Each row below is a small network's average activation on inputs in which a field has the value named, seen along a few directions.
Related values have similar rows: they may be neighbours, one step apart, or belong to one group.
In the rows, zero is written as 500.
Random noise pushes rows far along 13 fixed directions. That doesn't count. These rows show it; they differ only by the noise:
[929 620 570 487 472 415 395 668 577 516 485 607 396 731 593 517 480 409
 520 567 347 575 618 615 577 615 720 724 703]
[352 386 331 148 504 575 541 531 646 146 566 346 454 649 548 550 320 553
 463 402 482 510 439 499 156 618 558 843 655]
[609 440 750 543 415 515 437 545 529 634 629 481 616 434 649 651 831 462
 445 550 498 668 393 674 698 725 726 522 478]
[736 589 396 472 417 580 346 528 427 383 777 480 682 289 548 520 507 557
 778 379 195 600 605 741 524 667 226 630 463]
[507 728 431 316 355 386 633 580 378 194 565 644 585 586 629 382 288 591
 475 385 239 688 491 636 474 606 544 672 835]
[367 420 631 482 433 604 559 358 557 365 553 472 741 419 460 435 665 524
 460 567 491 497 571 379 691 406 653 310 577]
[673 460 535 551 530 468 309 446 422 424 415 430 463 635 449 476 383 483
 432 557 518 325 589 533 411 492 439 571 365]
[489 206 586 556 714 412 356 392 725 582 611 362 454 707 484 640 650 402
 738 334 576 477 401 282 539 455 629 672 496]
[505 651 395 601 517 577 636 636 370 536 639 676 480 433 493 611 483 545
 604 384 348 681 495 524 589 636 544 478 450]
[773 543 673 605 319 513 436 555 534 562 578 664 716 609 459 634 665 633
 446 463 424 581 508 827 583 549 607 588 491]
[628 680 591 530 289  95 635 524 451 587 202 326 446 637 778 587 661 461
 277 618 749 416 713 767 381 710 318 587 822]
[546 714 567 511 318 297 420 375 241 687 409 560 543 391 549 337 613 690
 419 735 561 529 325 559 446 478 422 383 408]
[359 520 654 516 401 561 446 557 366 472 439 474 636 376 555 253 406 423
 165 615 445 478 529 623 473 417 439 202 534]
[619 434 470 355 341 560 301 377 522 337 569 570 622 504 407 102 358 548
 593 726 257 337 570 379 450 188 480 502 641]
[516 502 620 463 384 640 590 589 533 395 565 569 616 459 569 469 588 435
 370 605 381 588 596 541 685 570 756 418 662]


Values of DESIR:
sov: [373 545 529 490 612 551 617 428 648 506 213 353 499 408 418 427 626 392
 274 680 805 329 712 270 571 348 510 187 524]
pilo: [371 238 216 407 202 897 925 636 663 446 648 599 453 373 435 566 565 491
 546 747 463 352 747 438 442 469 543 545 662]
ribi: [432 413 515 718 515 350 455 681 467 787 446 697 323 773 440 387 343 423
 354 423 531 388 292 620 343 270 495 553 537]
duv: [471 398 284 493 342 694 729 574 522 374 524 587 403 504 400 640 470 567
 564 450 519 356 575 498 469 490 500 657 431]
sol: [805 333 831 628 436 330  91 394 419 524 456 353 567 478 698 420 548 309
 473 536 465 350 526 814 677 511 293 540 408]
lazez: [314 470 609 585 573 590 630 760 592 628 403 466 349 429 650 478 331 199
 206 481 481 634 577 604 528 602 510 228 634]
mera: [366 666 498 493 337 535 637 576 598 644 404 571 776 350 425 634 620 748
 356 355 648 621 402 890 357 405 217 371 474]
mufov: [494 520 477 892 641 181 532 272 324 608 401 607 435 645 358 579 504 488
 791 163 597 350 550 282 770 348 306 468 367]
kis: [726 613 416 460 453 483 525 650 687 449 580 842 557 608 396 451 305 651
 734 306 220 639 514 656 466 258 497 652 747]
zelo: [686 592 417 325 542 478 335 444 614 698 568 584 517 522 363 438 536 698
 673 631 524 583 275 454 336 367 542 651 410]
namu: [603 481 558 396 253 355 559 130 487 424 458 503 564 582 501 569 691 727
 649 738 660 326 471 457 546 577 527 713 518]
peti: [598 439 612 637 585 316 307 498 387 631 408 459 515 603 468 525 408 488
 373 396 525 384 455 696 448 494 334 564 326]
DESIR is arranged as a line.
Which values are neighbours of sol? Give them in the order they are listed. -> mera, kis
Which values are neighbours of mufov? Give them in the order they are listed. -> sov, duv
Which values are neighbours of zelo? Give them in the order they are listed. -> pilo, peti

Values of DIRI:
betug: [392 393 491 358 388 613 603 503 688 392 583 475 610 462 510 660 588 612
 489 361 526 577 432 700 410 586 519 631 565]
puseg: [485 466 472 442 446 602 418 407 470 306 634 459 710 344 450 444 498 576
 615 370 350 491 508 570 570 465 371 511 433]
deg: [389 505 434 624 570 400 583 547 404 514 466 547 489 582 474 488 374 465
 488 407 480 448 572 464 448 414 384 456 540]
vad: [506 454 400 654 500 629 560 590 341 422 576 781 462 644 303 584 310 583
 498 380 385 479 427 485 523 469 606 609 270]
nik: [484 414 541 602 328 665 470 768 404 650 542 600 483 485 521 532 298 495
 237 501 464 439 439 910 176 505 269 449 375]
zar: [656 536 553 653 442 480 389 493 460 860 695 703 594 399 429 550 777 630
 722 479 405 635 303 529 624 477 511 511 311]
nok: [402 526 514 444 594 529 566 335 562 386 525 377 631 466 445 595 600 572
 582 426 555 588 570 345 607 557 598 437 483]
kav: [402 521 401 337 438 593 687 556 667 402 584 560 547 535 508 653 648 607
 541 394 516 646 444 526 467 552 676 647 653]
papor: [803 859 246 322 602 537 680 512 629 219 438 565 444 598 411 711 427 674
 724 374 455 664 725 450 581 654 608 705 602]
letem: [610 677 315 449 409 606 653 713 556 531 603 714 441 506 485 534 378 563
 596 507 309 646 574 596 409 548 510 569 662]
sut: [668 585 333 282 585 654 450 553 500 377 347 340 188 397 548 548 439 434
 431 823 611 393 584 402 394 742 630 623 352]
fidov: [477 740 552 502 674 522 447 746 613 678 478 455 495 477 543 422 438 371
 317 402 489 758 496 612 414 504 498 265 638]
DIRI is arranged as a line.
Going along DIRI from betug by way of its neighbour papor, in what order are deg, nik, zar, fidov met? -> zar, deg, fidov, nik
Which values are neighbours of kav? Give them in the order they are listed. -> puseg, vad
